Each row below holds a small network's activations on one input, seen along a few directions.
In each table, some parts of the input vary, and every possible input appears once, in random order.
A made-up example of a description, with smaller parts first: one of 6 places along a line, together with either a single point or (one of 2 separate values, together with one of 5 places around a ring) or one of 11 places around a ring.
Shared parts are said once, and a part with two or three values counts as separate values.

Other details of the inputs vary at random and push rows far along three fixed directions, the same in every table; ignore that.
These rows show it; all are for the same input, with only those details redrawn:
[-15,16,-13,-68,-23,-4,31,2,-39,71,-33,9]
[-14,15,-45,18,5,4,31,34,-30,-1,-102,-34]
[37,28,20,-84,3,-38,-45,1,51,33,-2,18]
[33,0,30,-19,6,-18,-12,-73,53,7,84,42]
[37,27,-11,2,31,-31,-45,33,60,-39,-71,-25]
[-18,-13,-35,84,8,24,65,-41,-29,-26,-15,-10]

A family of inputs:
row 1: [-30,25,-41,13,13,-1,36,38,-31,-10,-94,-40]
row 2: [28,25,29,-92,21,-42,-32,14,52,28,11,4]
row 3: [4,16,31,-80,-24,-43,-74,34,32,10,24,17]
row 4: [-37,-36,-14,10,-36,20,30,-50,-62,34,83,41]
row 5: [-45,-39,12,6,-38,16,47,-37,-57,24,88,25]
row 6: [31,-24,8,81,19,15,-48,-16,28,-72,48,-3]
row 7: [-18,-5,5,-60,-26,13,2,46,-69,65,0,6]
row 8: [-45,-42,-36,86,10,23,45,-7,-54,-45,26,-15]
row 9: [-37,-37,-30,104,-29,29,36,-18,-49,-42,9,-5]
row 10: [-33,-48,4,8,-15,21,38,-38,-65,42,87,32]
row 11: [42,15,-1,0,40,-24,-48,30,57,-31,-72,-34]
row 12: [1,19,7,-66,-22,18,28,5,-47,73,-31,-2]
row 13: [17,-36,54,-3,-9,-13,-34,-38,29,3,112,39]
row 14: [27,22,12,67,35,-1,-6,-33,55,-79,26,-8]
row 15: [46,43,31,-82,-5,-24,-45,7,46,29,2,17]
row 16: [-36,16,-8,-68,-39,6,1,37,-70,48,3,11]
row 17: [30,20,20,-76,-21,-23,-82,36,24,19,25,24]
row 18: [-60,-40,-10,3,-33,75,22,-38,-25,48,86,57]
row 19: [25,-5,37,-73,-23,-30,-83,28,30,28,14,11]
row 20: [-15,16,-13,-68,-23,-4,31,2,-39,71,-33,9]
row 21: [22,14,-2,4,27,-20,-67,79,31,-63,-34,-34]
row 22: [-8,5,-19,23,-6,11,31,33,-27,3,-109,-46]
row 23: [21,37,8,3,20,-35,-35,39,64,-51,-69,-34]
row 24: [-1,-16,-8,74,28,-13,-40,-15,35,-87,50,2]
row 25: [-26,-17,-13,-62,-30,5,-10,26,-66,69,-10,5]
row 26: [44,3,57,-16,19,-2,-4,-56,45,13,93,33]
row 27: [34,9,17,63,44,1,4,-24,56,-73,32,-16]
row 28: [-15,-22,28,5,-19,18,75,-58,-33,50,52,21]
row 29: [-14,16,-30,25,-15,4,35,36,-24,-4,-107,-37]
row 30: [23,-4,22,65,31,-13,8,-28,65,-70,23,-17]
row 31: [7,-10,4,54,39,46,-20,-29,90,-58,15,23]
row 32: [-16,-25,-18,82,28,25,72,-29,-30,-15,-10,-18]
Question: What do these inputs look like to the network?
Answer: one of 2 separate values, together with either a single point or (one of 3 separate values, together with one of 5 places around a ring)
Question: The inputs of row 8 and row 2 match in every part but the choice among 2 separate values. If row 7 is changed in the same way as row 8 into row 2, which row does it become?
Answer: row 26
Question: Change only the place on the ring of 5 in row 6. List by row number the other rows that result.
Answer: row 7, row 16, row 17, row 21
Question: Change only the place on the ring of 5 in row 13. List by row number the other rows that result.
Answer: row 3, row 5, row 9, row 19

A family of inputs:
row 33: [32,5,7,-9,19,-36,-46,24,40,-18,-37,-23]
row 34: [-21,8,6,-56,-34,4,27,-34,-15,47,43,34]
row 35: [-26,0,-35,-2,4,15,18,28,-28,12,-39,-4]
row 36: [-21,6,-6,3,-4,-2,40,23,-28,8,-48,-22]
row 37: [-20,-38,-8,80,19,31,29,-43,7,-40,47,5]
row 38: [-20,-23,-7,83,4,12,37,-53,10,-47,39,11]
row 39: [-11,-8,-1,13,-11,21,17,31,-29,18,-48,-17]
row 40: [43,13,47,-63,5,-4,-54,-17,44,27,59,32]
row 41: [15,25,-6,-15,24,-7,-50,31,48,-31,-33,-4]
row 42: [0,-24,9,94,8,-3,29,-30,-30,-66,63,-15]
row 43: [-17,1,-17,10,-20,-4,20,14,-31,15,-53,-15]
row 44: [46,9,33,-63,5,-37,-47,-26,43,30,58,30]
row 45: [9,9,-4,-10,0,-35,-70,53,20,-41,-14,-12]
row 46: [-21,22,-25,0,3,7,32,16,-35,6,-46,-19]
row 47: [-34,-8,-28,-5,-2,5,19,20,-24,11,-42,-13]
row 48: [-15,9,-27,6,-25,9,20,13,-29,6,-54,-12]
row 49: [-8,-29,1,78,24,9,47,-51,0,-43,44,-8]
row 50: [-29,-3,-8,6,-6,22,23,35,-20,12,-44,-13]
row 51: [35,17,17,-5,10,-1,-47,38,46,-23,-35,-18]
row 52: [-7,-35,2,91,-2,31,21,-48,5,-35,39,11]
row 53: [-19,3,20,-52,-28,26,24,-19,-15,53,48,30]
row 54: [28,1,39,-59,-17,-29,-55,-25,55,26,50,40]
row 55: [-28,17,-34,-3,-3,10,24,15,-31,3,-48,-9]
row 56: [-15,-9,-6,13,-15,22,13,30,-27,18,-49,-13]
row 57: [-17,18,-13,1,-7,7,42,22,-28,1,-48,-24]
row 58: [-17,5,-25,7,-23,22,14,20,-27,8,-52,-9]
row 59: [-21,-4,13,-52,-40,-21,2,-15,-50,43,70,25]
row 60: [-30,-2,-25,-4,0,-6,26,17,-28,12,-42,-21]
row 61: [1,-11,-14,83,8,17,27,-64,-7,-40,37,5]
row 62: [-16,3,-21,9,-21,28,13,24,-26,10,-50,-13]
row 63: [-15,-24,-24,79,20,21,31,-48,3,-42,46,14]
row 64: [42,5,18,-10,25,-37,-37,28,36,-19,-37,-29]
row 65: [20,6,17,-7,12,-20,-66,67,17,-37,-8,-24]
row 66: [-18,-18,-20,4,-7,17,6,24,-30,20,-44,-15]
row 67: [-24,-2,-30,-1,6,21,18,32,-27,14,-37,-7]
row 68: [-24,4,-16,1,-19,-16,8,39,-60,-2,-22,-25]
row 69: [-22,-37,-12,78,17,25,28,-48,7,-43,45,8]
row 70: [32,-5,16,-7,25,-11,-53,39,42,-15,-33,-21]
row 71: [-8,4,3,-52,-29,5,13,-42,-31,55,39,36]
row 72: [-35,2,-22,3,-13,7,23,23,-21,9,-48,-7]
row 73: [28,-2,13,64,41,11,-38,-38,78,-78,58,15]
row 74: [3,-14,17,-47,-14,19,14,-19,-32,67,50,30]
row 75: [33,-3,31,66,34,12,-25,-31,82,-78,59,5]
row 76: [-7,0,-5,10,-14,-3,30,18,-34,14,-53,-22]
row 77: [-18,-13,-26,0,-11,-1,13,12,-33,15,-48,-14]
row 78: [-12,-5,26,-52,-33,-19,12,-11,-54,41,70,17]
row 79: [-11,1,7,-49,-44,10,14,-36,-21,55,39,36]
row 80: [-30,-1,-25,-2,-25,-12,0,38,-56,-4,-23,-14]
row 81: [4,-35,-8,86,18,36,22,-42,-6,-30,46,9]
row 82: [40,-7,11,66,31,4,-49,-48,72,-74,53,18]
row 83: [-17,-20,-4,85,7,8,40,-54,8,-44,39,4]
row 84: [17,-1,35,-64,-17,-33,-73,4,28,6,81,35]
row 85: [-13,-4,-37,4,-6,8,10,19,-35,17,-45,-6]
row 86: [-6,-27,-5,83,30,36,37,-35,-2,-38,50,4]
row 87: [-15,7,-2,4,-2,-5,44,25,-30,8,-47,-26]
row 88: [31,16,11,-4,7,0,-52,37,49,-23,-36,-14]
row 89: [15,22,3,-12,12,-3,-44,39,56,-30,-32,-10]
row 90: [-12,2,-11,11,-17,-4,25,16,-32,16,-53,-19]
row 91: [14,23,-1,-13,10,-9,-44,34,56,-33,-34,-6]
row 92: [-2,7,17,-47,-38,0,26,-38,-26,56,39,24]
row 93: [21,21,-10,-15,29,-33,-40,30,45,-23,-29,-12]
row 94: [25,10,22,-71,9,-33,-45,-21,53,21,62,39]
row 95: [-13,8,-22,-2,11,0,37,24,-35,11,-40,-20]
row 96: [-21,-29,-1,87,8,32,32,-42,11,-42,42,10]
row 97: [49,15,9,-9,30,-34,-36,30,32,-18,-34,-22]
row 98: [-24,11,-20,1,5,32,20,30,-30,8,-43,-13]
row 99: [-14,-14,17,-45,-39,8,10,-30,-20,61,39,39]
row 100: [3,-18,-4,80,31,10,53,-46,-7,-43,46,-5]
row 101: [-22,20,-20,2,-11,5,37,19,-26,3,-47,-21]
row 102: [24,9,4,-4,3,-30,-50,25,47,-23,-44,-8]
row 103: [29,18,-1,-7,17,-1,-60,31,42,-23,-37,-8]
row 104: [32,32,17,-15,19,-28,-22,32,46,-32,-34,-25]
row 105: [8,7,28,-47,-32,-1,36,-34,-30,54,40,18]
row 106: [-15,-2,-8,-3,10,-6,41,22,-34,11,-42,-31]
row 107: [32,15,32,-69,14,-37,-37,-20,50,24,63,30]
row 108: [-14,-21,7,-52,-29,0,7,-36,-24,62,43,32]
row 109: [-34,-1,-19,3,-11,14,21,27,-20,9,-47,-6]
row 110: [47,19,49,-65,-11,-30,-37,-27,49,21,54,25]
row 111: [-13,-18,2,86,10,9,45,-52,6,-44,40,1]
row 112: [31,26,1,-6,2,-27,-45,22,46,-26,-41,-16]
row 113: [34,14,-9,-8,21,-33,-50,25,38,-18,-34,-12]
row 114: [22,-2,47,-62,-11,-24,-70,12,26,10,85,27]
row 115: [-28,-12,-14,-2,5,20,19,32,-24,15,-38,-18]
row 116: [-1,9,12,-48,-24,2,21,-41,-34,58,40,26]
row 117: [44,14,4,-9,27,-31,-41,29,35,-19,-34,-18]
row 118: [-32,-6,-28,-6,-2,-1,23,17,-26,10,-43,-15]
row 119: [-3,-45,1,85,13,33,21,-46,-1,-31,44,2]
row 120: [28,34,8,-17,31,-23,-32,28,41,-31,-34,-19]
row 121: [-26,18,-26,1,-14,4,33,17,-25,3,-47,-18]
row 122: [2,15,-13,6,1,6,33,15,-46,10,-52,-26]
row 123: [-23,9,1,-56,-21,12,19,-34,-22,50,45,38]
row 124: [-11,5,-19,8,-4,32,11,25,-36,14,-48,-14]
row 125: [23,-5,-1,-9,16,-18,-59,30,44,-19,-37,-11]
row 126: [-24,-11,-9,-1,9,19,23,34,-27,15,-38,-22]
row 127: [-11,-2,-36,3,-6,2,14,16,-37,16,-46,-8]
row 128: [-18,-13,-15,80,1,27,36,-52,10,-51,40,11]
row 129: [-18,14,4,-55,-19,1,26,-38,-26,51,45,30]
row 130: [23,11,1,-12,34,-7,-47,46,47,-21,-25,-9]
row 131: [-10,3,2,-51,-30,12,9,-39,-29,57,40,38]
row 132: [-6,-13,1,-50,-22,10,7,-28,-28,64,46,41]
row 133: [41,28,8,-10,22,-23,-41,23,35,-26,-39,-20]
row 134: [5,-6,35,-44,-29,-10,33,-33,-30,61,39,20]
row 135: [1,-34,-15,85,14,33,19,-45,-4,-32,46,13]
row 136: [29,-16,37,71,37,4,-27,-29,82,-72,58,6]
row 137: [-20,12,-14,1,8,32,25,31,-32,8,-42,-17]
row 138: [-10,-15,11,-51,-26,-10,15,-39,-27,63,43,24]
row 139: [40,28,48,-72,14,-31,-29,-24,46,17,60,24]
row 140: [18,12,6,-16,28,-36,-37,29,47,-23,-32,-23]
row 141: [37,4,13,-10,23,-34,-41,26,38,-19,-37,-26]
row 142: [-24,-14,16,-53,-39,3,-8,-2,-47,45,75,31]
Question: What do these inputs look like to the network?
Answer: one of 10 places along a line, together with either a single point or (one of 2 separate values, together with one of 5 places around a ring)
Question: The inputs of row 69 and row 49 match in every part but the place on the line of 10. If row 109 is changed in the same way as row 69 into row 49, which row does it become?
Answer: row 36
Question: The inputs of row 105 and row 79 match in every part but the place on the line of 10. If row 134 is changed in the same way as row 105 into row 79, which row does it become?
Answer: row 54
Question: The inputs of row 40 and row 116 match in every part but the place on the line of 10. If row 39 is changed in the same way as row 40 into row 116, which row does it become?
Answer: row 90
Question: A walk changes only the place on the ring of 5. It starts at row 140 and steps to row 111. List the rest of the walk in order.
Answer: row 101, row 46, row 107
Question: Change only the choice among 2 separate values in row 104. List by row number the other rows that result.
Answer: row 105
Question: Which other rows agree with row 59 in the place on the line of 10? List them by row number.
Answer: row 43, row 60, row 61, row 83, row 93, row 112, row 113, row 121, row 129, row 138
Question: Change only the place on the line of 10 in row 97. List by row number the other rows that result.
Answer: row 44, row 74, row 81, row 85, row 113, row 117, row 127, row 132, row 135
Question: A walk changes only the place on the line of 10. It starts at row 42 and steps to row 78. List the rest of the walk in order.
Answer: row 68, row 59, row 80, row 45, row 84, row 142, row 114, row 65
